-0.9,42.6,18.4,-53.1,-44.7,-35.1,-33.8
-1.7,47.6,21.1,-54.9,-51.3,-50.7,-30.7
yields -33.8

-19.6,-1.3,8.7,2.0
-52.2,-1.3,21.0,0.7
yields 2.0

10.3,9.7,-32.8,3.3,-14.4,-11.8,20.4
1.2,1.0,-43.9,-9.0,-0.6,-10.3,13.7
yields 20.4

48.2,57.0,-56.2,53.8,22.7,-22.9
-48.4,-0.7,-13.7,-39.0,-16.0,48.0
yields -22.9

41.5,18.2,47.5,28.5,-30.5,46.4,-40.1
-43.4,13.6,-5.9,-24.9,-44.6,-13.6,-46.2
yields -40.1

-10.1,6.5,8.4,8.5,-38.2
-15.2,30.4,-16.3,36.0,-51.7
yields -38.2

11.3,-8.4,30.8,-25.1,29.4,-25.5
-7.6,9.5,-38.2,47.0,-2.5,22.5
yields -25.5

4.3,-14.5,-41.9,2.3,-1.1,23.9
24.3,-6.3,1.9,23.5,29.2,-4.6
yields 23.9
---
[[ 17.0  11.8  17.1  42.0  22.7  -4.2]
 [ -8.0  17.5 -11.4  18.0  21.3 -50.8]] Answer: 22.7

[[ 28.8  32.9  -0.7  25.2]
 [ 49.1 -21.0 -32.1 -58.6]] Answer: -0.7

[[-41.6 -23.2  18.6 -23.3  13.6 -23.1 -46.4]
 [-36.8 -23.7  19.4 -15.4   7.0 -16.2 -36.8]] Answer: -23.1

[[ -0.9  45.2   4.9 -10.2  -7.1 -25.9   6.4]
 [ -6.8   4.9   5.9 -13.9  11.9 -15.9  13.8]] Answer: -25.9

[[ 29.0  -7.1   1.9  58.1]
 [-48.7  22.9 -16.4 -54.7]] Answer: 1.9

[[ 46.6 -15.1   9.2 -19.8]
 [ 45.3   7.7  29.5 -19.8]] Answer: 9.2
---
Q:
[[-45.2  17.7 -21.3  -7.5  19.2]
 [ 18.0  -7.4  43.3 -18.1  -3.1]]
A: -7.5

Q: [49.8 17.6 25.4 -7.0 37.3  1.9]
A: 37.3

Q: [-24.7   2.6  17.4 -54.3]
A: 17.4

Q: [ 49.0   0.9   1.8  26.0  10.1  15.7 -14.1]
A: 15.7

Q:
[[ -3.5  -6.5  -4.7  -7.9 -28.4   8.4]
 [-12.7 -11.4   8.7  -0.4 -28.9  43.6]]
A: -28.4

Q: [-30.2  -6.5  37.5   1.6   1.9  44.0   4.4]
A: 44.0

Q: [-30.8  42.2  51.1   1.1]
A: 51.1

Q: [-53.6 -21.1   0.4  12.8  33.1  -2.4]
A: 33.1

Q: [ 10.0 -30.8   2.7   3.5 -17.3  10.7 -50.1]
A: 10.7
---
[[ 80  89 182 129  92 156 106 113 160 189]
 [103  95 173 147 114 177 120  85 167 171]
 [126 120 121 138 151 165 168  50 138 118]
 [135 155 162 129 124 102 127 233 139 171]
 [ 61  81 177 113  82 146 107 103 149 190]
 [144 152  94 121 169 126 189  95 112  98]
 [145 148 182 151 122 129 114 225 160 183]
 [ 99  95 178 144 107 173 114  97 167 179]
 [101 100 189 145 100 162 104 132 169 190]
 [106 137 169 111  99  93 116 226 132 186]
 [120 130 186 139 105 127 107 209 159 192]
 [129 145 174 133 115 110 116 226 147 182]] => 147

[[  -9  117   75  -83  258  119  443 -136  351  264  160 -221  181  228]
 [ 252   65  239   99  143  216  273  127  204  211  195  122  244   58]
 [ 745  689 -133  -83  -16  637  295  -93 -312  255  169  412 -112 -462]
 [ -55  -24  357  315  278  -37  152  297  461  166  211   75  351  505]
 [ 182  196  138  211  208  193  229  225  254  181  158  239  239  192]
 [   2  124  289  245  105  302  197  186  299   40  333  187  107  243]
 [ 214  290  555  234  232  300 -207  -54  -99  169  721  -53 -119  234]
 [ 201  203  212  213  159  187  179  208  185  180  204  198  188  225]
 [ 225  217  182  203  215  150  216  187  173  220  203  192  195  197]
 [ 201  111  301   70  264  161  151  257  136  153   73  170  169  415]
 [-235 -183  452  397  349 -172  129  410  632  143  236    7  434  719]
 [-266 -401  112 -160 -259  448 -167  142  354  310  201  701 -655  328]] => -655

[[ 29  26 -12 -10  -2  -7 -15 -22  -4 -18 -17 -13   6  26]
 [-15  43  31  15   2   5  -1 -11  17  -4  16  -9   4   8]
 [ -1 -13 -33 -14   3  -3  13  28  -6  25  17   4   9  21]
 [-17  21  16  -9   2  -3   2  26 -31  -4 -13 -14   2  12]
 [-17 -16 -36 -10 -27  -2  -8   6  12  17  -6   3  -8   2]
 [ -7 -15 -43  -7  -6 -22   3   4  12  -5   2  11  13  -3]
 [ 32  18  22  -2 -10   1  16  -8  13  -4 -21  16   3 -17]
 [  5  -7  31   9  47  16   6  10  -5   0   5   4  19   4]
 [ -9  -1  22   1  28  18   4   9   6  16  22   1 -24  31]
 [-19  -6 -24   9  -6  -6  18  -5   3   0 -16   9 -29  15]
 [ -6   0   3  -8 -12  19  28   1  18  21 -18  17 -29  15]
 [-19 -19  -3 -19  -3  -4 -28  32 -11  -4   8  -5  -2   2]] => -2

[[2602 5757 7600 3639 9081 3693]
 [3147 5639 6851 4127 8304 4051]
 [4063 5808 6323 3884 6430 4102]
 [4341 5512 6318 4086 6363 4259]
 [4991 4827 6096 4814 6173 5070]
 [4099 5280 5950 4655 6990 4790]
 [2471 6480 7440 2949 8244 3292]
 [3655 5975 6316 3682 6774 3988]
 [4123 5793 6186 4158 6532 4372]
 [4776 4808 6350 4652 6416 4999]
 [6301 4278 4567 5847 4950 5714]] => 4950

[[141 123 132 124 113 124 125 146 127 138 137 132 114 143 130]
 [102 147 103 117 139 103 157 104 122 105 105 117 193 153  92]
 [ 87 127 107 123 175 118 166 101 115 100 103 118 154 132 132]
 [125 145 128 128 128 134 108 106 141 126 123 127 148 108 113]
 [132 124 133 131 128 132 126 134 129 132 132 130 116 126 138]
 [125 131 130 130 119 120 106 129 148 141 123 134  85 139 192]
 [125 116 135 135 144 139 129 131 127 130 131 131  97 116 158]
 [158  92 158 108 145 166 112 162 104 140 166 134  74  88  87]
 [ 99  94 103 122 150  84 204 164 101 119 111 125  86 213 208]
 [183 142 167 178  87 186  82 126 148 152 161 140 152  50  87]
 [131 133 121 131 108 109 137 139 132 133 124 129 132 162 145]
 [136 129 124 116 111 113 134 144 124 132 132 128 137 157 110]] => 157
---
[[-46.3   7.0  -8.7  -3.9]
 [ -5.5  -4.0   2.4  -0.1]] Out: -5.5

[-44.4   9.2  49.6  -9.2  11.2  34.6  19.6] Out: 9.2

[[-25.6  21.3  22.9 -54.7  30.7]
 [-14.9  15.8  15.7 -45.9  35.0]
 [-25.2  17.5  23.8 -43.8  44.0]] Out: -43.8

[ 29.1  49.0 -29.3 -13.7  -3.6   5.8  13.6] Out: -3.6

[  7.4   4.9 -41.7  10.5  -2.0  56.9 -15.8] Out: -2.0

[  6.2 -30.5 -20.4 -46.9  22.3] Out: -20.4
---
[[-26.2 -33.6 -32.5  -0.3]
 [-17.0  -7.9 -25.3 -23.6]
 [ -2.1 -45.0 -11.6  44.4]] | -32.5

[ -8.6 -11.2   5.2  50.0 -37.7] | -8.6

[[ 49.4   1.2 -32.2 -16.2]
 [ 53.3 -12.0  57.6 -23.4]] | -16.2

[-23.7  41.9  13.3  17.1  -8.9   0.2  27.1] | 0.2

[21.2 14.6 12.8 43.7 28.8] | 21.2

[ -1.4 -11.6  24.5 -38.4  42.7] | -1.4

[[ 17.1 -11.6 -10.2 -43.0  21.5   3.5]
 [-18.0 -23.3  42.0  23.0  17.6  -0.7]
 [  1.4  24.4 -31.5 -31.7 -27.3  17.2]] | -31.5
---
32,34,-6,30,32
-8,38,3,6,-25
7,49,14,0,-26
⇒ 30

29,31,-31,-28,-17 ⇒ -28

38,-48,-13,-1,13
45,-30,-8,29,22
26,-48,-27,-1,13
⇒ -1

-9,48,-24,-31,-48 ⇒ -31

-27,22,10,32,36 ⇒ 32

225,215,133,29,234 ⇒ 29

31,73,19,84,42 ⇒ 84

2,-7,39,-46,7
1,-3,-22,44,-2
⇒ -46

291,932,387,687,211 ⇒ 687
---
[[ 17.3 -52.6  -0.7 -17.9  29.9]
 [-16.9  23.2   2.8  43.7  -2.7]] ==> -0.7

[[-52.5  26.4 -40.9 -46.6   2.4 -46.3 -28.5]
 [  0.6 -36.1  15.3  15.3  -2.1 -11.0  29.6]] ==> -40.9

[[ 43.6  52.5  -9.0  -7.9  18.5 -45.8  -7.4]
 [  4.2  14.1   4.3 -14.0  -8.6  -6.4  31.2]] ==> -9.0

[[-26.0  47.6 -21.5 -29.2   6.6 -37.4]
 [ -9.7  26.2 -27.9  35.6 -13.6 -25.3]] ==> -21.5

[[ 19.8 -35.3  28.9  38.0]
 [ 57.2  42.4  42.8  -9.8]] ==> 28.9

[[ 27.0  50.9 -17.7 -51.8   3.9]
 [ 14.2  56.6 -14.9 -28.8  51.2]] ==> -17.7

[[ 35.9   8.8 -24.6  31.5  17.6]
 [-22.3  41.3  14.3  28.9  43.2]] ==> -24.6
